Here are a small network's activations along a few directions, averaged over the inputs that share one value of a field.
Values that are neighbours, or in one group, have similar rows; names and order tell nothing.
(in the rows, 128 means zero)

Other fields shift rows strongly along two fixed directions, in all tables alike. That doesn't count.

Field Kagi:
u9: [118, 117, 142, 128, 117, 134, 141, 129, 125, 127, 129, 144, 132, 143, 104,
 140, 132, 121]
u12: [139, 125,  93, 108, 111, 132,  92, 112, 129, 125, 120, 127, 134,  94, 137,
  94, 103, 154]
u8: [100, 155, 120, 181, 133, 128, 122,  78, 105, 158, 122, 109, 192, 146,  45,
 204, 122, 151]
u5: [123, 100, 143, 113, 125, 136, 148, 146, 135, 126, 143, 161, 125, 152, 140,
 119, 125, 114]
u3: [126, 147, 130, 162, 145, 135, 124, 131, 114, 142, 124, 100, 151, 146,  88,
 179, 127, 125]
u11: [121, 126, 124, 124, 104, 137, 107, 105, 123, 128, 109, 133, 157, 106, 106,
 117, 115, 140]
u13: [122, 128, 147, 130, 112, 126, 137, 120, 116, 129, 118, 141, 137, 131, 104,
 139, 125, 127]
u6: [161,  96, 108,  79, 126, 140, 116, 188, 152,  99, 148, 141,  72, 119, 222,
  64, 113, 118]
u2: [123, 156, 131, 108, 112, 121, 106, 112, 138, 125, 116, 132, 128,  74, 129,
  86, 148, 149]
u10: [146, 145, 107, 121, 131, 128,  94,  96, 130, 114, 132,  99, 120,  75, 132,
 101, 131, 138]
u4: [116, 111, 167, 107, 143, 108, 191, 173, 164, 130, 156, 166,  80, 174, 180,
 118, 170,  94]
u14: [123, 139, 130, 167, 146, 126, 140, 133, 114, 142, 114, 114, 142, 160, 114,
 181, 118, 121]
u7: [121, 103, 159, 157, 177, 100, 208, 149, 131, 140, 152, 127,  93, 204, 156,
 166, 157,  86]
u1: [153, 146,  92, 107, 110, 141,  67, 120, 118, 105, 110, 100, 127,  69, 136,
  82, 106, 155]
Each value of Kagi is a pair of two hidden parts, and every pair occurs once (2 first parts, 7 second parts).
Q: Changing only the second part turns u5 into u3. u11 has the same second part as u5; what does that change turn u11 into?
A: u1
Q: Changing only the second part turns u12 into u13. u8 has the same second part as u12; what does that change turn u8 into?
A: u9

Field Zik:
w4: [123, 159, 117, 116, 105, 134,  80,  88, 128, 122, 111, 121, 151,  60,  98,
  96, 137, 155]
w7: [151, 122, 101, 115, 131, 125, 109, 138, 131, 116, 128, 113, 108, 115, 166,
 101, 110, 135]
w1: [ 80, 126, 188, 186, 152, 116, 213, 131, 114, 169, 129, 153, 160, 223,  73,
 230, 156,  98]
w6: [107, 179, 126, 166, 133, 120, 104,  56, 107, 149, 115,  96, 177,  90,  45,
 165, 149, 154]
w5: [148, 136,  89, 130, 123, 147,  74, 116, 115, 118, 122, 100, 144,  94, 121,
 122,  97, 149]
w2: [157, 136, 109, 100, 133, 126,  98, 148, 141, 105, 130, 109,  88,  88, 180,
  76, 131, 130]
w8: [123,  95, 143, 130, 127, 130, 165, 151, 128, 129, 135, 148, 121, 177, 137,
 146, 119, 107]
w3: [135,  72, 150,  80, 122, 126, 180, 196, 161, 116, 155, 183,  76, 177, 205,
  87, 126,  97]
The values of Zik form a ring.
Q: List every value one step from w3, in the order listed.
A: w1, w8
Q: List every value one step from w7, in the order listed.
A: w5, w2
